These are the activations of a small neural network, seen along a few directions. Each row is one input.
Each table varies a few parts of the input and shows all the possible inputs, shuffled.
A made-up example of a description, with smaller parts first: line(4) and (point or ring(11) or (values(2) and ring(8))).
Shared parts are said once, and a part with two or three values counts as separate values.

Table:
row 1: [ 17 -27  20   7 -15  18 -19 -29  23   2  11  27  14 -16 -13  36 -19 -23
  -7 -54]
row 2: [ 20   9  -9  -1  -6  -1   8  37 -13   9  -4 -12  -5 -28   9 -41  12   8
   9  14]
row 3: [-14 -25  24   4  -4   5 -34  14  11  12  28 -27  16 -17 -33  27 -38  16
 -27 -34]
row 4: [ -4  -4  28  12  -9  12 -53 -15   6 -16  35  -5   5 -18 -39  26  -4 -12
  15 -22]
row 5: [ -6  26  -1 -51  -3   3  26  -6 -11   2 -14  23 -18  32 -11 -11   8   6
   8  17]
row 6: [ 38   4 -31 -36  -1 -15  15  26   4   2  -7 -23  -4 -17  -3 -27  21   2
  12  14]
row 7: [-18  27  -7 -23   9 -13  32 -17  -4  -6 -33  24   2  26  -1   8   9  -3
   6  17]
row 8: [  8 -38  32  23  -8  -5 -19 -40  -4  -1  16 -17   2 -22 -10  34 -31 -22
 -42  -7]
row 9: [-29  17  10  10   2  12   6  -1 -31  -4  -6  35   9  42  27 -10  12  10
   3  17]
row 10: [ -1  24  10 -10  -9  20  19   1 -19   5 -16  38   3  28 -11 -14  -4  25
  12  30]
row 11: [-26  21 -16  13   3  -2  20 -14   1  -2 -16  23   2  47   8  -1  -2   1
   8  26]
row 12: [ -1   4 -34  25   7 -21   9  25  15   4  -4 -24 -15  -6  25 -25  18 -12
   3  13]
row 13: [ 17  -8 -18  29   6  -2  -3  31  -7   2   1 -12  20  -4  32 -28  30  10
   5  16]
row 14: [ -9 -37  21   8  19  22 -28 -36  20  -8  29 -27 -16 -18   5  37 -43  10
  -9 -51]
row 15: [  7   9 -28 -10  11 -33  22  24   8  -1 -21 -23 -16 -28  17 -13  29 -15
   3   4]
What is each input in this table made of?
Answer: values(5) or (values(2) and ring(5))
What sort of input is row 6?
Answer: values(2) and ring(5)
Change only the ring(5) part in row 7. List by row number the other rows that result.
Answer: row 5, row 9, row 10, row 11

Table:
row 16: [ -2  44 -24 -45  -1  -6  33  19  -9  -1 -24  19 -14  24  -6 -31  26   8
  29  30]
row 17: [ -9  -8  -9  14  14 -10  -2 -27  20 -11  -3 -10  -2   2   3  25  -7 -15
  -1 -10]
row 18: [ 10   6  11 -36  -7  13   0  -2   4   1   0  14  -4  -9 -23   5  -7   4
  10 -22]
row 19: [  6 -14 -13   7  14 -14  -5  14  12   0   5 -44  -2 -25   1   1  -7   8
  -8  -1]
row 20: [ 30 -16   2  -3 -10  -8  -1  14  -3   9   3 -21  -3 -34  -4  -9   7  -4
 -14   4]
row 21: [  4 -15  -9   4  11  -3   2 -25  20  -7  -6   2   6   3  10  24  -2 -10
  -1 -20]
row 22: [  6  -5   7  25  -6  18 -22   9  -4  -1  17  11   9  -8  11 -11  -1  -2
  11 -16]
row 23: [-30  -6  15  13  10   6  -3 -17  -4   0   4  -6  -1  19   2  18 -25  16
 -15   2]
row 24: [ -6  -8  29   4 -13  13   1 -17 -19   8   2  18   0  10  -5   8 -12   6
 -20   8]
row 25: [  7  -5  16  24 -14  13 -25   6 -13  -1  19  10   7  -9   2  -9  11  -8
   4  -2]
row 26: [ 15  20 -38 -12   6 -23  37  40  -8   9 -26 -17  -8  -2  23 -47  33   6
   7  40]
row 27: [-10  11   2 -26   8   2  -8  -7   9  -9   6 -10  -6   0 -27  14 -15   8
  13 -11]
row 28: [ 28 -17  -7  -2  -2  -2   2  17   6   9   2 -20  -1 -33   4 -11  -5   2
  -7 -10]
row 29: [ -4 -10   1  23   7  13 -24   8   1  -5  17  -2  15   2  15  -1   3   7
   9 -18]
row 30: [-10  31 -24  13   1  -3  13  32 -21  -3 -10  15   1  23  32 -45  36   2
  25  32]
row 31: [ -1  26 -32  -6   6 -21  41  -1  -1  -3 -37  21  -7  24  27 -17  36 -12
  13  30]
row 32: [ -7  11  12 -28  -7  -4  -8   0   3  -1   4   2  -3  -3 -38  14  -5  -1
   3  -7]
row 33: [ 17  -9   6   6 -10  -3   2 -27   6  -4  -4  15   1  -8  -5  16   5 -24
  -4  -3]
row 34: [-22  28 -10  -6   4  -3  39  10 -25   7 -27  25 -10  44  24 -28  14  15
  -1  44]
row 35: [ 12 -11   0   4  -1   2   6 -23  15  -1  -8  15   2  -8   6  17  -1 -17
  -1 -20]
row 36: [ 21 -19 -17  -3   9  -6  -3  13  11   2   8 -34   1 -21   8  -7  -9   5
  -5 -10]
row 37: [ 13   6  19 -36 -15   7  -3  -6  -4   1   2  15  -4  -9 -32   7   3  -1
   5  -6]
row 38: [ -5  -6   1  13  -2 -15  -1 -21  15  -4  -5   2   3  -2  -9  26   2 -23
  -9  -5]
row 39: [-15 -11  12   4   7  15   0 -16  -4   2   3   5   7  21   7  13 -25  18
 -13  -6]
row 40: [  3   4   0 -37   4  10  -5  -6   8  -5   6   0  -2   2 -18   9 -12   6
  12 -21]
row 41: [-13  -1  10  32  -6   1 -28  12  -4  -2  18  -2  12  -3  -3   1   7  -5
   0  -3]
row 42: [ 10 -12  -5   5  -3 -19  -6  19   6   7   5 -34  -2 -28  -9  -2  -1  -5
 -16   4]
row 43: [-24  -2  20  12  -7   2  -5 -13 -11   5   7   4  -1  18 -10  11 -23   1
 -21   9]
row 44: [-17  -3   1  33  10   6 -29   6   2  -9  21 -14   7   1   9   0  -2   3
   9  -8]
row 45: [ -8  -9  21   3  -6  18   4 -13 -10   8   1  18   0  10   5   6 -23  11
 -15  -7]
The inputs of row 41 and row 43 match in every part but one. If row 44 is changed in the same way as row 41 into row 43, which row does it become?
Answer: row 23
What is each input in this table made of?
Answer: values(5) and (point or ring(5))
Change only the ring(5) part in row 33. List by row number the other rows that result.
Answer: row 17, row 21, row 35, row 38
Which other rows agree with row 16 in the values(5) part? List them by row number.
Answer: row 18, row 27, row 32, row 37, row 40
Which other rows agree with row 19 in the values(5) part? List them by row number.
Answer: row 20, row 26, row 28, row 36, row 42

Table:
row 46: [ 25   4 -30 -18   5 -21  18  14  15  -1 -15 -18  -7 -20   3 -13  21 -11
   9   4]
row 47: [-21  31 -11  -9   2  -3  31 -13 -10  -4 -26  37  -5  44  13  -7  17  -3
  12  27]
row 48: [ 28   8 -18 -23  -4  -9   7  29   3   3  -5 -12  -4 -25  -4 -25  22  -2
  14   3]
row 49: [ -3 -24  24   5  -1  10 -25 -43  18  -8  17   2   4  -8 -21  46 -30 -14
 -11 -37]
row 50: [  6 -10   1  34  -3   4 -20  20  -6   2  14  -9  11 -14  15 -13  10   0
   0  -1]
row 51: [-25  27  -1 -16   0   3  31  -1 -21   5 -22  27  -8  43   8 -14   3  16
   1  33]
row 52: [-17  35   1 -15  -6   9  20   3 -22   0 -17  42  -3  38   4 -19  18   8
  18  26]
row 53: [-10 -24  33  -2  -1  14 -26 -30   8  -1  22  -9   1  -7 -28  40 -42   4
 -20 -31]
row 54: [ -3 -15  -2  31   6  -4 -10  16  -4   4  10 -26   5  -9  17  -8  -4   8
 -13   7]
row 55: [ 19   4 -22 -26   5 -17  16  26   5   6  -9 -29 -10 -20  -2 -20   8   6
   1  10]
row 56: [  1 -22  38   2 -12  23 -34 -26   6  -2  25  11   8 -13 -28  35 -29  -4
  -9 -39]
row 57: [  1 -13 -13  37   9  -8  -9   5   8  -3   5 -16   8  -9  24  -2   8  -8
  -2  -2]
What is each input in this table made of?
Answer: values(3) and line(4)
The inputs of row 51 and row 47 match in every part but the values(3) part. If row 55 is changed in the same way as row 51 into row 47, which row does it become?
Answer: row 46
Change only the values(3) part in row 54. List by row number the other rows that result.
Answer: row 50, row 57

Table:
row 58: [-19 -15  32 -16   0  13  -5 -46   7   0   6  10  -2  14 -27  46 -45   5
 -22 -24]
row 59: [-26  33 -16  -7   6  -7  40  21 -27   7 -27  14 -10  43  24 -36  16  22
   3  52]
row 60: [ 27   1 -25 -19   3 -20  11  -4  22  -7 -12 -10  -6 -22  -5   3  19 -23
  12  -6]
row 61: [ 28 -12   7 -21  -9   2 -22  20   9   4  19 -24  -1 -44 -29  -1  -6  -2
   1 -26]
row 62: [ 15  -6 -29 -16  15 -25  22  -5  20  -3 -16 -30 -10 -13   6   5   3  -7
  -5   4]
row 63: [ -1  42 -13 -13 -10   4  25  21 -24   0 -22  42  -2  28  14 -40  41   3
  29  35]
row 64: [-34 -19  34  19   4  16 -17 -42  -1  -3  15   7   3  23  -9  41 -44   7
 -24 -14]
row 65: [ 14 -17   2 -19   5  -3 -14  19   8   6  17 -45  -6 -34 -20   0 -23  16
 -11 -15]
row 66: [-13  38 -20 -44   5  -8  48  17 -17   7 -33  14 -17  35   5 -30  12  19
   8  40]
row 67: [ -7 -14  39  13 -14  27 -29 -42   1  -7  18  38  11   8 -17  38 -17 -14
  -2 -32]
row 68: [ 25 -16   9  10  -9  10 -37  23   2  -1  29 -19   8 -41 -10  -9   4  -3
   8 -23]
row 69: [  3 -24   6  19   4  -2 -20  23  -1   9  22 -45   2 -27   0  -5 -20  16
 -21  -4]
row 70: [ -9  -6  36 -20 -10  20 -19 -46   9  -7  13  27   0   6 -39  46 -28 -10
  -2 -34]
row 71: [  3 -12 -26  21  16 -24  17   1  12   1 -13 -28  -4  -6  27  -3   3  -8
 -14  12]
row 72: [  8 -23   7  35  -2   6 -36  28  -1   3  29 -30  14 -29   6  -9  -2   8
  -5 -13]
row 73: [-26 -19  35  38  -5  23 -28 -36  -2  -3  18  27  16  19   0  36 -27  -5
 -16 -25]
row 74: [-22  36 -15  11   1   0  24  26 -28   1 -20  29   2  40  30 -39  34  14
  19  44]
row 75: [ 28  -6 -22  16  -1 -13   2   0  14  -6  -8   1   5 -21  16  -5  31 -26
  13  -4]
row 76: [ -1  47 -16 -46  -8  -3  38  18 -16   2 -29  35 -12  26  -5 -32  28   4
  25  31]
row 77: [  7 -10 -25  39  11 -15   1   6  12  -5  -5 -13   8  -8  33  -6  21 -16
   2   4]
What is each input in this table made of?
Answer: line(4) and ring(5)
Change only the line(4) part in row 71. List by row number the other rows that result.
Answer: row 59, row 64, row 69
